A small network was trained on invented records. Each row is its activation on one of them, seen along a few directions.
After each row come some of the record's fields: Kunuk, Fes, Vokun, Pim, Puf.
A field that a record lacks is left out.
The largest differences between rows may come from other fields.
Strong random noise was added to every row along 10 fixed directions; ignore it. To show where, here is one row again and again, with new noise each time:
[  21 -105  139 -151 -101 -121  -88  -64 -160  -85  109  227 -222 -242
  129   88  -73  -50   44  115 -172 -268 -176 -106  139   31 -196]
[  85 -527   89  173   61   20 -428 -229 -344  405  531 -242   93  528
  124   58  103   18 -141   89  392  163  390   20  -60   45  100]
[-386 -278  167  -41  185  436   88  172 -136  -58  345   78  369  130
 -153 -232  368   35 -328  346  411  -38   -2 -358 -182  200  -73]
[ 142 -225  -80  155   93 -104 -331 -421 -139  224  301  -93 -107  198
  276  152 -116  -44  -21  203  386  -11  267  235   13  122   -1]
[-122  151 -272  272  472   -6  125 -175  514 -134 -178 -170 -135  124
  -18  172   93  -73  227  196   -3   60  193    5  173  116  -10]
[ 148  150 -193  -18 -179 -575   12 -102   98 -183 -230 -178 -142 -230
  290  171  -45   65  324  117  162 -278   75  -23  225  -59  -27]
[-121   -3  139   84  -55  -73  -56  189   49 -138  179 -148   45  184
 -191   27  238  270   61  -19  -54   41  165 -134  115    4   49]
[-148   79  123 -340  -30  514   74  287  214 -206  360  266   13 -242
 -310 -193  488  161 -381 -424   92  159 -126   -6   69 -105  -79]
[ -96  195   29  -79 -295   57    4   26  -13 -206  256  146   44 -199
  -78  -98  145  329 -167 -102  267  114  -11  151    7   56   27]
[ -72  -95  -13  -62  503 -123    1    4  285 -225  -82 -218   14   31
  192  175  112 -253   79  556  418 -694   26 -160  134  122 -263]
[  54 -152  322 -209  310 -295  -26  330  -10 -200 -161 -133   38  102
   20  152  -23 -178  219  202 -182 -583   80 -230  131  -45 -247]
[ 158  145   25  212  126 -413   81  -90 -247   57 -377   -7  189  247
   62   46 -547   40  398   -5 -254  363  541  315 -193  120  130]

[ 174  -31  -79  -90 -100 -226   84   -4 -224  166 -136  -77   54   91
   73  -14 -252 -149  114 -278  -33  207   69   48 -153 -134   88] | Kunuk: h1 / Fes: s2 / Vokun: v1 / Pim: n2 / Puf: e2
[ 404   62 -145 -104   -7 -414 -233   19  144   69 -140 -386 -139  -38
  328  129   17  -55  196  -22  317 -573  252  114  134 -173  -75] | Kunuk: h2 / Fes: s2 / Vokun: v1 / Pim: n1 / Puf: e1
[-167 -236 -421   17  547  633  264 -400  393  245   -9  174 -149   29
  -32   39  139 -585 -272 -223   32  651 -337  -24    8  -79   38] | Kunuk: h2 / Fes: s1 / Pim: n1 / Puf: e2
[ -97   47   29   66 -101  175 -182  132  114  -59  381 -141   90   62
 -206  -92  359  344    1  274  258 -184  386 -222  -78  115  113] | Kunuk: h1 / Fes: s1 / Pim: n2 / Puf: e2
[-163 -406 -238  -63  -37  144  165 -238 -260  205    0  251   63 -296
  277 -175  160 -252  -65  268  168  143 -181 -503  -54   39  -45] | Kunuk: h2 / Fes: s2 / Vokun: v1 / Puf: e2
[ -63  -64  216  -91  180 -254  106  251  155 -197 -180 -417  173  462
 -143  259 -126 -241 -167 -276  105  -17 -540  239  136 -257  -10] | Kunuk: h1 / Fes: s2 / Vokun: v1 / Pim: n2 / Puf: e2
[ 153  111  -25 -217 -145 -131  104  179   -9  -51 -243   29   51 -255
   55  -76  -26  -33   93 -130  -46 -147    3  -63  -43 -146    1] | Kunuk: h2 / Fes: s2 / Vokun: v1 / Pim: n2 / Puf: e1
[ 279   61 -194   71   93 -366 -145  -64  152   57 -133 -400   75  110
  248   60   68   79  233   33  460 -176  572  156   73  -54   86] | Kunuk: h1 / Fes: s2 / Vokun: v1 / Pim: n2 / Puf: e1
[ -52   94 -216  -47  381  173  280  129  404  -94 -286 -103  213    3
  -67  -92  271  -97  -27 -199  211  249  177   28   27  -99   31] | Kunuk: h1 / Fes: s1 / Puf: e1
[ 128 -218  127 -107  -61   28   -7  163 -355  247  -90   52   93  -10
  110 -162  -70 -142    7   -3 -172 -194   53 -286 -174  -36  -83] | Kunuk: h1 / Fes: s2 / Vokun: v1 / Pim: n2 / Puf: e1
[-177  -80 -265  105  -88   71  189 -108  185   -2 -115  153 -196 -289
  -46  -32  325   37  187  -20 -395  341 -103 -461  232  -55   61] | Kunuk: h1 / Fes: s2 / Vokun: v1 / Pim: n2 / Puf: e2
[  76  -56   99  149  125  100 -186 -281  -58  123   92  121 -100  145
   16  142 -316  -85  -68   70 -114  134  -15  376  -54  101    7] | Kunuk: h2 / Fes: s2 / Vokun: v1 / Pim: n2 / Puf: e1
[ -49  159 -156  137  257  434  -13 -134  388   70  115   79 -278  -25
 -116   12   67  -92  -94  -22 -123  -12  -58   72   -4   72  -60] | Kunuk: h2 / Fes: s2 / Vokun: v2 / Pim: n2 / Puf: e1
[ 255  -51 -106 -154   25   48 -118  -49  180  169    0   35 -363 -126
  -10  125   46 -195  134 -336 -408   33   21  -72  156 -233    2] | Kunuk: h1 / Fes: s1 / Pim: n2 / Puf: e2
[ 135 -238   -6   42  118 -223 -265 -324   90   93  193 -139 -457  156
  211  375 -105 -261   13  -84  -64 -142 -284  139  345 -105 -148] | Kunuk: h1 / Fes: s2 / Vokun: v1 / Puf: e2
[  86  -42   37  -11   66 -222  154  251  -87   73 -346 -292  261  252
   30  -44  -84 -130   68 -182    2   11   26  -43  -84 -158   52] | Kunuk: h2 / Fes: s2 / Vokun: v1 / Pim: n2 / Puf: e1
[-101   57  -26  224  -29   51 -165 -394  -61  -27  296  193  -99   -8
   70   54 -139  193  -85  235  207  177   73  345   -6  267   -4] | Kunuk: h1 / Fes: s2 / Vokun: v1 / Puf: e2
[-469  457 -252  234 -329  -42  452   26  243 -454 -207  166   50 -382
 -234 -117  178  419  207  290 -153  266 -169 -331   54  197  162] | Kunuk: h1 / Fes: s1 / Pim: n2 / Puf: e1
[ -11  -52  -73 -107   39  229   33   46  131   22   41  102 -130 -186
  -13  -59  231  -72  -71  -65  -82  -89  -95 -202   75  -67  -72] | Kunuk: h2 / Fes: s1 / Pim: n2 / Puf: e1
[  -4  228  -29  227   59 -426  151  176   90 -184 -409 -180   84   61
   -6   28  -55  213  502  175 -289  -64  429 -164   68   74   51] | Kunuk: h2 / Fes: s1 / Puf: e1
[-202   91  -60  112  119    4   32  -49  342 -247   80  120 -414 -202
  -93  137  237   92  238  204 -409 -179  -90 -313  341  108 -161] | Kunuk: h1 / Fes: s2 / Vokun: v1 / Puf: e2
[-138  119  175   36 -492  -84    3 -113 -530  -86  117  443 -132 -382
  175 -133 -345  187  -53  378 -166 -339 -372  -86 -134  298 -197] | Kunuk: h1 / Fes: s1 / Puf: e1
[-110  -13 -166  244   47 -120  -20 -229  166   -4   31 -261 -217  171
  156  188  -27 -103  -78  155  196 -194 -401   27  182   35  -75] | Kunuk: h1 / Fes: s2 / Vokun: v1 / Puf: e1
[  88 -126 -132  297  274  279 -197 -275  -27  399  211   85 -169  326
 -126   -6  -36   31  140 -134 -385  553  591   86  -82  114  159] | Kunuk: h1 / Fes: s1 / Puf: e2
[ -58  293  262  -87 -185   -3   51  469  262 -292   33 -242   18  169
 -361   47  133  221 -190 -460 -115  -94 -356  168  123 -221   22] | Kunuk: h2 / Fes: s2 / Vokun: v1 / Pim: n2 / Puf: e1
[ 125  304 -384   23   80  192   76 -436  215   75 -117  122 -140 -275
  299  -10 -273 -221 -257  -24  504  -20 -262  548 -131   94  -73] | Kunuk: h1 / Fes: s2 / Vokun: v1 / Pim: n2 / Puf: e1
[  16  359  -75   68 -214 -276   19   55  155 -253 -194  -70  104 -177
  -86   29  -57  318  290  242   17  -72  274   67  -18   63  186] | Kunuk: h2 / Fes: s2 / Vokun: v1 / Pim: n2 / Puf: e2
[ -15 -124  330  129 -261 -399 -156  141 -304  -55  153 -255   30  358
   23  115  -75  213  -23 -117  -14  -84 -155   77  145  -42  -41] | Kunuk: h1 / Fes: s2 / Vokun: v1 / Puf: e1
[   3 -227   -6 -329 -153 -315  309  369 -190  -75 -345 -290  510  -42
  189 -166  229 -150 -119 -187  544  -68 -220 -282  -18 -295   19] | Kunuk: h2 / Fes: s2 / Vokun: v1 / Pim: n2 / Puf: e2
[  -2  134  139  160 -279 -421  -51  241  -85 -176  -62 -337  234  175
   -7  -14   35  401  157  129  215 -191  218   -5    6   19  106] | Kunuk: h2 / Fes: s2 / Vokun: v2 / Pim: n2 / Puf: e1
[ -16  200  -79  271 -223  -51   67   62  -60   66 -130 -165  243  178
 -101 -140  -56  306   23  -87   58  314  215  128 -176   24  240] | Kunuk: h1 / Fes: s1 / Pim: n2 / Puf: e1
[  -5  194  -44 -202  186  218  270  129   15  -88 -272  367  342 -240
 -171 -246  -55   33   60 -158  -89  485  422  162 -246   31  114] | Kunuk: h2 / Fes: s1 / Puf: e2
[-121 -131    2 -181  -96   18   87  105   53  -96  108  -76 -124  -67
    7   64  214 -161 -205 -102   86 -224 -564 -250  166 -145 -139] | Kunuk: h1 / Fes: s1 / Puf: e2
[ -77   23 -261  136  451   -2  209  -19  300  -48 -334  -97   75  -34
   84  -59  174  -93  280  291   48  -73  377 -264   53  118  -45] | Kunuk: h1 / Fes: s2 / Vokun: v1 / Pim: n2 / Puf: e2
[   5   99   52  -59   12  -81  106    9   -8 -118 -102   73   -8  -78
   46   17 -175  -59   -4  -28   18  -72 -136  112  -20   23  -94] | Kunuk: h1 / Fes: s2 / Vokun: v1 / Pim: n2 / Puf: e2
[ 197  553  -24  -84   93  -10 -126  -98  435 -308   40  182 -407 -326
   52  107 -107  193   -7 -232   20 -291   89  664  241   64 -228] | Kunuk: h1 / Fes: s2 / Vokun: v1 / Puf: e1
[-150   99  258 -289 -116  -55  331  513  -97 -284 -282   73  193 -147
 -178 -120  -31  -60  -53  -85 -249 -284 -449 -279  -60 -116 -137] | Kunuk: h1 / Fes: s1 / Pim: n2 / Puf: e1
[  10  252 -234 -105  394 -218  264  111  494 -316 -490 -235  167 -116
   96   82  109 -145  173  123  352 -231  104   83  128  -47  -52] | Kunuk: h2 / Fes: s2 / Vokun: v2 / Puf: e2
[  -9 -177  436 -101  186  286 -226  202 -293   76  362   68  393  394
 -250 -121    0  130 -283  -64  174  177  377  296 -249  100   43] | Kunuk: h2 / Fes: s2 / Vokun: v2 / Puf: e2
[  -7 -171  204 -321 -261  -39   18  288  -14  -95  128 -144   28   36
 -107   76  163 -116 -306 -422   94  -49 -633  -55  123 -358  -18] | Kunuk: h2 / Fes: s2 / Vokun: v2 / Pim: n2 / Puf: e2

Here are new rows. What are their fields?
[ -94 -286  -39   48 -229  214  -39  -30 -147  201  187  241 -165 -171
  -41 -127  338  112    3 -154 -421  349  -38 -431  141  -83   48] | Kunuk: h2 / Fes: s1 / Puf: e1
[  84  -53  162  -37   12  159  -74  242  -19  115   37   15  -71   81
 -105  -86  160   58  -57 -337 -340   10   66  -60   70 -129  -55] | Kunuk: h2 / Fes: s1 / Puf: e1
[-289   27  262  139  240   41  110  227  143 -257   11 -100  197  392
 -378   88   57  128  -43  -41 -198  273  -62   88   74   49   43] | Kunuk: h1 / Fes: s2 / Vokun: v1 / Puf: e2
[  30 -417   54    9    4  -59 -118  -63 -348  232   72  160  -43  -49
  143  -63   87  -43  189  187 -286   19  241 -426   39   40  -57] | Kunuk: h1 / Fes: s2 / Vokun: v1 / Puf: e2
[  54 -151  256 -278 -279 -159 -163  349  -15  -99  249 -242    7  143
 -247  124  247   96  -51 -305  -71  -99 -136 -170  159 -319   95] | Kunuk: h1 / Fes: s1 / Pim: n2 / Puf: e2
[ 125 -294 -190  -58  -47  -81  -35 -223 -169  276  -53   66 -150 -141
  206   25    2 -236  183   52 -168   83   82 -347   41  -78   49] | Kunuk: h1 / Fes: s1 / Pim: n2 / Puf: e2
[  71 -176   30    4  334   -4  112 -145 -141  182 -283  197  -74   61
   82   53 -358 -393  168  -34 -467  193    4  -11  -49   19  -83] | Kunuk: h1 / Fes: s2 / Vokun: v1 / Pim: n2 / Puf: e2
[  95   45   -6 -210  280 -118  163  344  149  -99 -356 -117   58 -125
   70  -77  148 -160  236   70  -88 -497  232 -345   40  -72 -176] | Kunuk: h1 / Fes: s1 / Puf: e1
[  55  305 -152   77 -420 -246    0 -176 -190  -73  -73  178  -90 -395
  234 -107 -176  289  144  223   97 -175  100   67  -49  180   -4] | Kunuk: h1 / Fes: s1 / Puf: e1
[ 309 -149    4  -47 -334 -280 -346 -170 -303  206  241    9 -360 -170
  377   41  -23   82   58  -60   38 -390   74  -15  162  -37 -160] | Kunuk: h1 / Fes: s2 / Vokun: v1 / Puf: e1
[ -44  169 -311  221 -159 -156   12 -106  129  -36   38 -118   32  -76
   18 -105  271  400  251   77  208  251  523 -103   68   89  201] | Kunuk: h1 / Fes: s2 / Vokun: v1 / Puf: e2
[ -77  172   80  -44   97   41  242  -24 -201  -86 -244  209  244  -43
   45 -101 -456 -164 -118  147  112  -10 -187  278 -315  170  -82] | Kunuk: h1 / Fes: s2 / Vokun: v1 / Pim: n2 / Puf: e1
[ 425  -10  147 -433  211   46 -167  308  181   76  -10    1 -333 -108
   36   48  122 -226   -8 -628 -311 -391   83  103  213 -336 -271] | Kunuk: h1 / Fes: s1 / Puf: e1
[  66 -129  242  -29    2 -141  -88  196 -244   82   82 -176  120  354
  -28   -1 -106  -15  -66 -204    8  -32   25   91  -53  -75  -23] | Kunuk: h2 / Fes: s2 / Vokun: v1 / Puf: e1
[  65  204  314 -209 -266  186   36  286 -346  -42  -66  432  144 -290
 -131 -278 -224  191 -108 -111 -339  -77   -1  106 -265   63  -67] | Kunuk: h2 / Fes: s1 / Pim: n2 / Puf: e1
[-211  233 -102  119  -63   12  392  293   75 -128 -421  -49  274  -74
 -172 -210   60  112  188  151 -202   57   26 -385 -170   40  131] | Kunuk: h2 / Fes: s1 / Pim: n2 / Puf: e1
[  74  147 -202  -24 -238  -79  -63 -134  300  -78   20    5 -377 -322
   66  123  149   55   76 -137 -104  -74 -244  -21  274 -140    6] | Kunuk: h2 / Fes: s2 / Vokun: v1 / Pim: n2 / Puf: e2
[ 154  198 -282  -78  -68 -148  222 -158   -9   19 -298   68    9 -215
  258  -63 -211 -125  -39 -295  250  193 -117  316  -59  -66  -11] | Kunuk: h1 / Fes: s2 / Vokun: v1 / Puf: e1
[ 159 -280  116 -342 -341 -224 -150  216 -122   52  115 -193   18   -8
  -49  101  228  -37  -45 -348  -30   -7 -172 -205  177 -397  109] | Kunuk: h1 / Fes: s1 / Pim: n2 / Puf: e2
[-257  313 -308  360 -188   84  175 -247  173 -109  -39   82 -135 -155
   16  -63   52  258  -33  137   48  216 -219   37   63  207   68] | Kunuk: h2 / Fes: s2 / Vokun: v2 / Puf: e1
